A small network was shown many inputs. Here are its activations along a few directions, one row for each input.
Each table varies a few parts of the input and shows all the possible inputs, shuffled.
Descriptions start from the smaller parts, as in this example, which fits no table here: one of 5 places around a ring, together with either a single point or one of 11 places around a ring or (one of 3 separate values, together with one of 6 places along a line).
Shared parts are said once, and a part with two or three values counts as separate values.
(in the rows, 128 means zero)

Other details of the inputs vary at random and push rows far along two fixed directions, the same in every table; ignore that.

Table:
x1: [112  81 128 138 131 111 133 118 150 129 121 132 122 118 103]
x2: [112 111 142 114 137  91 118 159 147 133  86 178  98  76  75]
x3: [134 120 125 134 132 121 131 128 121 142 123 143 117 123 104]
x4: [123 143 141 116 132 135 104 135 105 109 142 126 119 102 125]
x5: [140  94 124 131 142 113 136 125 142 150 126 152 121 118 106]
x6: [122 134 123 135 111 139 138 124 128 119 144 101 137 142 146]
x7: [115 132 140 116 128 139 107 125 105 103 140 138 126  99 131]
x8: [135 103 104 136 140 120 151 124 172 145 137 113 131 147 135]
x9: [142 171 144 113 111 144 116 126  96 108 148 113 144 141 161]
x10: [133 124 108 130 142 137 140 130 151 138 140 120 129 138 142]
x11: [139 117 129 123 134 118 127 129 124 143 133 141 117 121 113]
x12: [115 104 124 127 117  99 142 156 161 141  92 158 114 110 101]
x13: [126 175 136 110 123 148 108 126 111 104 145  99 138 134 167]
x14: [139 106 114 142 134 115 155 121 159 155 122 122 135 164 131]
x15: [132 123 129 124 142 129 119 134 132 125 134 125 116 112 118]
x16: [134 174 139 127 109 153 120 129  86 109 132 114 143 144 156]
x17: [135 141 129 127 144 124 117 127 124 142 113 139 116 130 116]
x18: [119 170 141 121 120 152 111 128 107  99 139  98 148 138 163]
x19: [119 168 128 131 112 165 120 127  98  99 146 120 143 122 157]
x20: [104 156 192  76 140  97  58 168  88  88  95 178  99  38  87]
x21: [147 112 109 132 137 111 151 119 164 161 129 122 126 159 135]
x22: [133  72 126 144 137  97 147 119 160 156 113 141 123 133  94]
x23: [123 105 114 131 118 130 147 115 146 124 146 123 135 133 141]
x24: [136 159 146 108 142 130  96 131 105 126 126 135 120 120 132]
x25: [130 117 109 137 117 139 154 116 127 141 132 145 136 140 131]
x26: [130  93 126 145 134 112 137 124 135 145 109 144 125 127  99]
x27: [144 146 119 123 132 140 134 128 128 139 141 130 137 148 153]
x28: [130 104 134 120 124 114 128 115 126 130 131 143 131 122 118]
x29: [127 135 144 110 124 135 109 122  95 115 135 149 132 108 129]
x30: [129 141 123 125 113 139 134 125 125 115 155 105 136 135 153]
x31: [122 117 118 139 134 128 130 131 132 131 129 130 115 116 107]
x32: [121 131 115 145 114 149 139 125 126 119 135 115 142 136 146]
x33: [140 122 125 136 121 125 148 123 137 140 129 116 135 156 135]
x34: [ 95 152 204  84 125  91  53 165  91  79  85 165 106  52  83]
x35: [132 149 113 121 135 146 130 128 136 132 141 111 128 139 155]
x36: [118 173 132 127 121 159 111 132 100 101 133 104 145 136 160]
x37: [140 133 111 139 136 134 144 127 137 148 126 135 131 150 133]
x38: [133 137 127 132 107 133 144 121 120 132 139 114 141 155 146]
x39: [133  94 126 130 144 107 130 128 157 135 128 121 114 119 103]
x40: [124 115 125 140 135 126 127 132 134 127 117 117 120 123 109]
x41: [135 150 129 127 124 131 133 120 127 135 126 111 138 160 154]
x42: [121 137 114 141 112 146 139 128 121 121 137 107 135 140 143]
x43: [125 129 117 136 105 145 148 116 112 128 131 131 147 148 147]
x44: [125 126 116 133 133 128 139 122 153 138 125 101 131 149 140]
x45: [122 102 137 129 121 116 133 115 126 131 122 139 133 130 115]
x46: [132 127 105 142 130 142 147 130 143 135 134 118 125 137 129]
x47: [126 144 128 132 115 144 134 126 127 114 140  97 140 143 150]
x48: [121 135 149 119 127 130 102 126 112  99 139 123 131 104 130]
x49: [136  85 116 147 153 100 142 128 159 163 100 141 116 140  93]
x50: [114 125 114 141 109 149 142 119 123 116 136 120 141 137 147]
x51: [142 137 123 124 110 130 142 122 122 133 149 118 139 149 150]
x52: [125 146 148 125 120 129 107 131  88 116 121 131 127 120 119]
x53: [134 160 124 132 123 141 130 124 114 133 121 116 136 156 154]
x54: [125 156 113 133 130 154 131 131 125 121 137 115 137 139 150]
x55: [114 108 118 138 131 132 133 121 132 124 127 142 122 113 112]
x56: [125 111 113 136 155 118 127 129 155 148 110 129 107 122 101]
x57: [126 109 126 130 139 127 125 129 137 126 136 136 121 108 119]
x58: [131 171 134 126 109 160 123 125  87 111 141 132 147 131 156]
x59: [119 131 128 131 143 126 113 130 130 128 109 115 119 124 118]
x60: [147 107 110 134 137 113 153 122 162 156 133 127 133 158 134]
x61: [138  90 131 130 137 102 133 121 145 144 125 144 124 122 104]
x62: [144  88 112 146 148 107 149 128 157 164 111 147 108 132  86]
x63: [108 126 183  84 137  77  74 162 118  99  92 171  99  54  79]
x64: [125  93 109 150 123 125 158 119 164 140 133 115 135 144 130]
x65: [143 174 138 113 116 154 117 131  93 115 149 122 139 135 161]
Each input here is: one of 5 places around a ring, together with either a single point or (one of 2 separate values, together with one of 6 places along a line).
Changing only the place on the ring of 5 turns x9 into x16. The same change can be made to x61. Which row results? -> x26
Which other rows agree with x44 in the place on the ring of 5? List them by row number. -> x1, x6, x14, x18, x22, x33, x34, x38, x41, x45, x47, x64
Which other rows does x54 become when the choice among 2 separate values takes its other values? List them by row number. -> x37
Start at x29 and move only the place on the ring of 5, one step at a time. The first step leads to x28. Which rows follow, in order? -> x45, x43, x25
Which other rows does x56 become when the choice among 2 separate values takes its other values? List them by row number. -> x17

Table:
x66: [126 235 135 113  99 175 114 146  94  92 140  82 152 157 203]
x67: [134 133  77 150 119 170 172 119 156 133 175  88 142 159 176]
x68: [126 182 146 108 149 140  85 154 104 107 119 122 111 100 128]
x69: [145  97  94 151 115 141 173 110 135 154 155 138 134 150 130]
x70: [130 111  74 161 135 152 170 129 170 150 138 102 125 150 138]
x71: [143 101 100 140 152 115 154 130 163 174 108 155 117 141 111]
x72: [121 203 124 119 100 198 115 115  70  82 179  97 159 138 202]
x73: [131 105 113 139 147  99 145 134 173 163  93 133 112 144 103]
x74: [125  62 108 155 163 110 139 121 156 161 100 159 107 113  70]
x75: [125 154 165  96 166 115  64 148 106 102 125 135  99  73  98]
x76: [120 162 165 104 134 116  85 144 115  99 121 102 124 115 133]
x77: [140 127  99 145 122 126 171 126 163 165 112 129 140 177 148]
x78: [129 179 135 130 101 173 117 126  59 104 142 132 144 127 151]
x79: [149 138  95 124 111 143 171 114 161 146 163 100 151 179 190]
x80: [110 158 143 125 139 153  86 130  83  98 122 129 121  96 119]
x81: [118 162 148 115 113 158 101 112  87  83 161 100 148 121 165]
x82: [132  96  95 147 127 136 163 114 173 135 161  88 136 151 149]
x83: [111  69 123 153 158  95 127 125 162 148  86 137 102 112  61]
x84: [127  55 120 145 166 103 128 113 152 152 119 161 106 101  68]
x85: [140 142 170 100 143 109  80 136  80 120 123 169 109  86  91]
x86: [129 202 134 108 126 162 103 139  88 109 132 123 133 128 167]
x87: [148  88 102 133 153 109 155 121 169 172 128 154 119 139 114]
x88: [117  73 117 150 142 104 141 125 176 138 121  99 118 132 100]
x89: [ 84  51 122 125 104  83 152 161 182 119  97 189 104  52  72]
x90: [138  45 131 143 141  88 141 110 148 152 125 151 111 114  69]
x91: [ 99 124 181 115 141 109  63 125  89  86 109 122 118  84  91]
x92: [109 134 165 123 121 129  92 117  87  93 122 123 142 116 126]
x93: [116 158  80 108  45 152 218 165 181 131 150 145 158 151 218]
x94: [132  80 107 163 122 112 167 121 149 162 105 141 123 148  90]
x95: [127 154 180 111 133 101  80 144  80 118  88 159 112  98  84]
x96: [164 134  98 130  91 142 188 113 144 157 167 117 157 189 186]
x97: [111 178 144 132 106 164 108 122  76  93 124 117 153 136 155]
x98: [140 117  90 147 100 161 182  97 145 136 171 103 166 181 188]
x99: [128 137 192 101 130  89  74 137  82 111 102 151 117  97  89]
x100: [119 139 189  99 142  96  65 134  92 104  99 146 122  97 101]
x101: [129 133 183  93 151 100  66 127  95 105 118 153 118  86 101]
x102: [142  88 117 124 155  95 140 131 186 152 132 115 111 129 111]
x103: [153  98 101 142 138 109 166 133 154 182 111 159 113 144 101]
x104: [144  92  98 130 156 109 152 125 178 169 131 140 111 136 114]
x105: [ 98 147 168 125 148 123  65 144  98  87  99 116 107  80  84]
x106: [138 118 103 152  83 146 183 108 129 140 151 104 161 185 168]
x107: [127 214 146 103  90 164 113 127  86  91 151  88 164 163 211]
What do these inputs look like to the network? -> one of 2 separate values, together with either a single point or (one of 4 places along a line, together with one of 5 places around a ring)
Changing only the choice among 2 separate values turns x72 into x104. The same change can be made to x89. Which row results? -> x93
Changing only the choice among 2 separate values turns x69 into x85. The same change can be made to x90. Which row results? -> x96

Table:
x108: [127  42 125 151 168  85 127 110 162 159 104 142 101 114  54]
x109: [141 210 144 102  93 160 122 133  81 108 149 118 157 156 195]
x110: [125 187 188  87 133 116  59 151  74  91 112 138 118  90 120]
x111: [ 85  41  66 140  33 114 250 158 218 137 131 191 142 103 142]
x112: [138 201 100 134  87 187 162 125 112 117 161  83 169 189 220]
x113: [139  69  76 167 136 122 187 108 193 173 136 101 128 174 125]
x114: [126 183 174  86 145 115  67 157  87 109 100 163 108  82 110]
x115: [130 180 177  91 137 114  72 153  76 112 100 169 111  88 107]
x116: [144 212 121 107  99 158 139 151 107 127 137 123 142 156 189]
x117: [120 139 146 140 128 163  95  99  73  88 160  96 144 122 137]
x118: [109 144 174 112 152 127  57 121  80  86 121 122 117  85 101]
x119: [121  46 146 133 193  60  98 135 170 157  74 166  80  80  23]
x120: [130 157  94 154 104 200 152  91 109 103 192  61 171 178 206]
x121: [137  53  74 180 142 134 183  95 184 161 155  86 131 168 120]
x122: [147  77  77 162 131 118 194 116 188 184 124 127 133 178 128]
x123: [128 108 166 103 167  76  83 144 135 135  92 161  95  85  70]
What do these inputs look like to the network? -> either a single point or (one of 3 separate values, together with one of 5 places along a line)
Start at x120 and move only the place on the line of 5, one step at a time. The first step leads to x118. Which rows follow, in order? -> x119, x123, x114

Table:
x124: [140 140 112 130 144 139 128 129 130 135 144 114 122 138 135]
x125: [120 184 146 113  75 162 124 128  77  82 155 106 165 141 188]
x126: [117 148 125 124 101 147 137 131 129 106 142 108 152 141 171]
x127: [127 111 108 127 109 131 161 119 153 133 146 128 139 139 152]
x128: [136 110  97 154 130 134 165 109 155 159 128 110 136 176 140]
x129: [122  96 173 131 162  89  78 125 104 126  92 149  99  94  49]
x130: [127  99  96 155 100 130 183 121 155 146 132 126 142 162 135]
x131: [124  95 102 140 119 117 162 134 179 144 129 110 127 141 132]
x132: [117 197 185  99 132 146  54 131  58  72 131 106 140 108 151]
x133: [130 193 178 102 124 154  63 126  37  84 146 130 137 101 139]
x134: [109 125 155 112 143 121  88 140 107 103 121 156 112  74  99]
x135: [122 111  86 154 111 135 176 130 174 148 130 108 133 154 140]
x136: [146 165  98 116 107 135 177 155 162 161 126 127 135 167 172]
x137: [112  92 136 131 142 111 115 130 127 127 102 159 109  89  80]
x138: [143 122 124 143 132 136 133 117 114 142 128 129 129 142 118]
x139: [138 121 124 114 140  94 143 154 166 162  93 167 113 127 110]
x140: [107 192 180  89 111 151  67 137  66  59 143 129 138  82 154]
x141: [118 132  97 148 103 150 167 125 150 130 136 113 150 158 162]
x142: [144 114 122 140 121 126 150 115 137 145 138 108 140 167 142]
x143: [113  78 143 121 152  95 107 132 133 131 109 169 100  75  69]
x144: [119 105 124 126 140 118 124 142 144 129 127 142 105  97 101]
x145: [127 104 148 126 164  94  97 133 141 133 107 116 103 109  86]
x146: [145  97 108 134 140 118 152 108 161 157 139 121 130 153 131]
x147: [116  82 105 149 124 113 160 122 165 148 113 136 126 137 108]
x148: [125 109 156 127 181  99  73 136 116 126  93 141  87  78  52]
x149: [151 116 117 134 123 128 151 110 138 147 150 117 139 157 142]
x150: [119  94 152 137 175  92  91 126 135 136  91 140 101 101  62]
x151: [136 138 140 116 149 120 103 129 126 119 135 114 116 118 119]
x152: [139 100 127 129 158 107 124 119 155 143 128 128 119 128 108]
x153: [129 134 120 143 142 129 128 126 136 137 122 103 121 143 123]
x154: [128 160 148 117 123 142 105 118  97 109 136 104 143 143 158]
x155: [105 117 167 109 130 106  86 134 108  98 109 140 121  87 101]
x156: [128  86 105 133 131 110 157 133 183 145 133 127 113 124 115]
x157: [124 153 137 119 100 151 127 129  88 105 152 137 142 116 152]
x158: [132 206 131 124 116 184 109 122  74  97 149 102 155 148 186]
x159: [123 190 134 124  80 179 129 128  66  88 153 121 160 134 181]
x160: [147 144  86 142 125 161 165 116 143 147 161 107 149 175 178]
x161: [121 135 110 137 119 146 141 137 134 123 130 122 125 122 135]
x162: [146 153 128 116 102 114 147 145 127 148 115 158 131 143 144]
x163: [140 123 102 146 133 145 150 112 134 150 131 120 135 159 140]
x164: [119  95 113 142 137 123 140 132 151 137 113 146 119 111 103]
x165: [119 117 168 108 124 105  96 131 102 101 126 152 119  80  97]
x166: [138 116 124 114 132  90 144 146 159 164  93 171 112 129 110]
x167: [145 132  96 137 127 151 155 111 134 150 153 117 142 165 162]
Changing only one part turns x139 into x136. The same change can be made to x126. Which row results? -> x131
What do these inputs look like to the network? -> one of 4 places along a line, together with either a single point or (one of 2 separate values, together with one of 5 places around a ring)
Which other rows does x127 become when the place on the ring of 5 takes its other values? List them by row number. -> x137, x143, x147, x155
Which other rows agree with x142 in the place on the line of 4? List them by row number. -> x125, x129, x130, x133, x138, x149, x157, x159, x162, x165
Which other rows does x154 become when the choice among 2 separate values takes its other values? List them by row number. -> x155
